Each row below holds a small network's activations on one input, seen along a few directions.
Each table varies a few parts of the input and shows all the possible inputs, shuffled.
A made-up example of a description, with smaller parts first: one of 3 separate values, together with either a single point or one of 11 places along a line or (one of 6 places along a line, together with one of 8 places around a ring).
Shared parts are said once, and a part with two or three values counts as separate values.

Other details of the inputs shift rows strongly along two fixed directions, in all tables alike. That doesn't count.

Table:
x1: [-64  33 -22 -50  -2 -36   3 -27  20   3 -29]
x2: [ 17 -39 -39  39  19  -9 -24  -1   5 -12  47]
x3: [ 23 -44 -44  25  27 -10 -20 -13  -7 -17  37]
x4: [-64  41 -21 -38 -35 -28 -29 -16  31   1  10]
x5: [ -1 -47 -24  46  31  -1 -29   2  11  10  32]
x6: [-16 -58   8  40  34 -12  25 -24 -20   7  48]
x7: [ 22   9  82 -11 -10  35  18   2 -24  -5   3]
x8: [ 54  23  15 -18 -24  25  -9  20 -21  -8 -16]
x9: [-75  33 -15 -33 -28 -26 -22 -12  35  10  -1]
x10: [-58  32 -25 -53  -8 -40  -5 -36  10  -3 -30]
x11: [-91  18  20 -45 -22 -33  22 -37   1   8  14]
x12: [-78  39 -17 -21 -36 -32 -14 -10  34   7  -3]
x13: [ -5 -49 -25  43  43  -1 -19   3   7   9  20]
x14: [ 32  18  26  -8   2  30  16  32  -4  14 -40]
x15: [-58  44 -24 -43 -33 -32 -34 -22  18  -7  11]
x16: [  9 -40 -33  46  19  -5 -24   3  13  -3  45]
x17: [-15 -62  13  29  43  -5  10 -27 -23  11  48]
x18: [-64  41 -17 -36 -33 -28 -35 -17  27   2   8]
x19: [-15 -56  21  37  36  -3  12 -29  -9 -15  56]
x20: [-81  30 -17 -30 -21 -29  -8  -7  31   6 -14]
x21: [ 31  19  29  -6   4  29   9  30  -8  15 -42]
x22: [ 41  19  25 -14   7  22  12  20 -14   9 -46]
x23: [ 42  29  22   9 -36  26  -3  36   2   3  -7]
x24: [-79  30 -16 -36 -18 -25 -12 -11  31   9 -13]
x25: [-54  35 -36 -47 -26 -33  -4 -33  11 -14 -13]
x26: [ 23   8  79 -12 -12  36  24   2 -19  -6   6]
x27: [ 19 -51 -39  24  49 -14   0 -19  -3  -5   7]
x28: [ 53  26  10  -7 -32  19   5  23 -17 -14 -16]
x29: [ 30  19  29   6 -27  31  -2  42   7  12 -19]
x30: [ 22   2  67 -17 -13  31  35   9 -27  17  -2]
x31: [ 53  21  12 -18 -15  28   2  10 -22  -3 -31]
x32: [ -1 -43 -31  50  48 -11   7  -1   6   4   9]
x33: [ 18 -34 -39  47  17 -12 -20  -2   3 -13  47]
x34: [  8 -43 -35  41  50 -18  10 -11   1  -1   4]
x35: [ 41  17  21 -10   0  20  23  25  -8   5 -46]
x36: [ 27  20  27  11 -19  28  13  40   2  12 -32]
x37: [ 19 -38 -38  34  23  -6 -28  -4   3 -10  48]
x38: [-15 -53  21  44  33  -6  16 -31 -10 -16  55]
x39: [ 49  18  15  -7 -11  13  26  17 -14  -2 -46]
x40: [ 53  23  11 -14 -29  22   1  25 -16 -13 -15]
x41: [ 54  20   9 -20 -17  28   8  11 -17  -5 -29]
x42: [ -2 -47 -31  42  50  -8   3   1   7   5  10]
x43: [ 52  24   8  -7 -23  22  17  15 -19  -9 -31]
x44: [ 48  15  15 -15  -8  17  22  18 -13  -1 -45]
Each input here is: one of 4 places along a line, together with either one of 2 separate values or one of 9 places around a ring.
Changing only the place on the line of 4 turns x3 into x8. The same change can be made to x37. Which row results?
> x15
Changing only the place on the line of 4 turns x18 into x23. The same change can be made to x21. Which row results?
> x32
Change only the place on the line of 4 in x41. List by row number the other rows that result.
> x25, x31, x43

Table:
x45: [-25  22  -8 -14 -21 -14  -3  -4  10  -3   0]
x46: [ 47 -26  -5  33  22  19  -1  20  -5   4  -1]
x47: [ -3 -49 -40  42  32 -19 -11 -15   5  -8  41]
x48: [ 46 -27  -2  38  14  19  -3  19  -7   1  13]
x49: [  6 -47 -39  38  42 -13 -14 -10   3  -1  23]
x50: [ -1 -48 -40  36  35 -13 -18 -14   4  -6  37]
x51: [-47  21 -20 -22 -17 -22 -14 -13  17  -1   2]
x52: [ 45 -25  -4  30  20  19  -8  17  -9   2   6]
x53: [  0  39  14 -32 -34   5   0   7  -1  -2 -19]
x54: [-66  22   1 -33 -16 -27   4 -26  11   2   2]
x55: [-56  -9 -12  -8   8 -29  -1 -32   5   2  19]
x56: [  1 -50 -38  43  33 -14 -15 -12   4  -6  39]
x57: [ 65 -10  44  21   2  42  15  29 -19   1  -8]
x58: [-45  -6  -3  -7   1 -19   4 -21   6   3  12]
x59: [-41  20 -19 -23 -17 -24 -11 -18  12  -5   4]
x60: [-25  21 -13 -21 -11 -14  -6  -5  12   1 -15]
x61: [ -1  40   9 -35 -26   3   1   8   4   2 -32]
x62: [-22  -7   6  -1   7  -9   5 -14  -4   3  10]
x63: [ 94  -9  61  20   0  59  26  42 -33   8 -16]
x64: [-32   5 -23  -6  -1 -17 -15  -9  15   1   6]
x65: [ -5 -47 -40  42  35 -13 -18 -10   8  -2  37]
x66: [ -6  42  10 -34 -29   4  -3  11   7   5 -29]
x67: [-24   2 -24 -12   4 -18 -14 -14   9  -2   1]
x68: [-42  -1 -32  -6   4 -25 -18 -18  16  -2  13]
x69: [  9  57  28 -43 -50  12   8  14  -4  -2 -32]
x70: [ 18 -15 -12  19  15   6  -8  10   3   4   2]
x71: [-10  35  34 -34 -25   7  13   2  -4   2 -18]
x72: [ 83 -13  53  18   3  51  24  33 -32   7 -11]
x73: [  6 -16 -18  10  10  -3 -11  -4   0  -4  14]
x74: [ 93  -7  62  23   0  59  25  46 -29   7 -16]
x75: [-54  16  -2 -26  -9 -23  -2 -28  11  -6   5]
x76: [  0  39   7 -33 -27   1   9   5  -2  -3 -33]
x77: [-59  25   3 -39 -15 -25   3 -27   7  -2   1]
x78: [  5 -50 -42  44  41 -14  -4 -10   3  -5  24]
x79: [ 47 -26  -6  35  22  18   4  19  -7   2  -2]
x80: [ 38 -34  18  37  24  21   8  14 -11   1  15]
x81: [ -5  50  50 -39 -41  17  19  16  -5   9 -32]
x82: [ -7  31   3 -30 -23   1  -7   4   3   0 -17]
x83: [-17  33  34 -33 -30   6  16   2  -4   7 -19]
x84: [-13 -52 -19  36  44 -16  -4 -22  -3  -2  40]
x85: [-30 -38 -18  16  28 -20   0 -28   0   0  32]
x86: [-23  -5   5 -10   1  -8   7 -18  -5   2   9]
x87: [  2 -46 -39  35  41 -13 -18 -11   4   0  26]
x88: [-14  34  34 -30 -27   7  13   6  -1   4 -19]
x89: [ -4 -46 -40  40  33 -20 -13 -17   2  -8  39]
x90: [  4 -16 -17  20   6  -6  -4  -1   3  -4  17]
x91: [ 15 -14 -14  15  13   2  -5   6   3   2  -2]
x92: [-38 -36 -18  20  25 -22   0 -24   5   2  32]
x93: [-20  23  26 -24 -21   2  12   0  -1   5 -11]
x94: [ -1  52  47 -44 -39  16  15  10  -5   2 -31]
x95: [-52  15  -2 -27  -9 -23  -2 -29   9  -7   5]
x96: [-19 -29 -38  20  19 -25 -11 -22   7  -9  33]
x97: [ 95   0  39  22  -9  56   8  50 -21   5 -19]
x98: [-53  32 -15 -30 -27 -26 -10 -15  18  -3  -2]
x99: [  3 -48 -40  39  39 -11 -17  -7   7   0  27]
x100: [ 45 -26  -3  31  17  19  -8  16 -10   1  11]
x101: [ 61  -9  44  20   2  40  16  30 -18   3  -8]
x102: [  7 -15 -20  20  15  -5   2   1   3  -2   1]
x103: [ -1  41  10 -29 -27   2   8   9  -1   0 -35]
x104: [-56  30 -21 -31 -20 -25 -15 -15  20   0  -5]
x105: [-10  32   0 -24 -21  -3   3   6   7   2 -27]
x106: [-12  35  33 -28 -29   8   9   4   2   0 -20]
x107: [ 79  -7  53  22   4  50  18  35 -27   5 -13]
x108: [  8  56  22 -44 -39  11   9  16  -1   2 -46]
x109: [-38  -2 -36  -7   7 -31  -4 -23  11  -7   3]
x110: [-58  26   3 -38 -15 -24   0 -28   9  -4   0]
x111: [ 41 -33  17  34  24  21   5   8 -14  -2  13]
x112: [  8 -16 -21  17  15  -6   2  -1   1  -4   1]
x113: [-20  28  25 -22 -21   2   6   0   5   0 -12]
x114: [ -8   3 -16  -8   2  -8 -11  -4   7   0  -3]
x115: [ -6   2 -16  -8   3  -9  -6  -6   4  -1  -6]
x116: [-17  27  26 -25 -20   2   9  -1   1   0 -11]
x117: [  8 -15 -19  14  17  -5  -4  -2   0  -1   0]
x118: [ -5  52  49 -40 -40  16  17  17  -3   7 -32]
x119: [ 85  -2  30  16  -2  48   5  42 -19   4 -18]
x120: [ 70  -4  19  19   2  35  11  35 -14   3 -22]
x121: [-40  19 -24 -27  -8 -27  -5 -19  11  -5 -10]
x122: [ -2 -47 -39  40  35 -17 -17 -15   3  -5  38]
Changing only one part turns x120 into x79. The same change can be made to x47. Which row results?
> x45
Changing only one part turns x59 into x98. The same change can be made to x61. Which row results?
> x91
Describe the family of inputs behind these rows.
> one of 6 places along a line, together with either one of 5 places along a line or one of 8 places along a line
List by row number the other rows that have the place on the line of 6 in common with x53.
> x67, x69, x72, x73, x76, x77, x82, x86, x95, x110, x115, x121
Start at x103 and move only the place on the line of 8, one step at a time. The first step leads to x117. Which rows follow, in order?
> x49, x87, x52, x100, x122, x89
Start at x92 and move only the place on the line of 6, one step at a time. The first step leads to x58. Which rows follow, in order?
> x83, x55, x85, x86
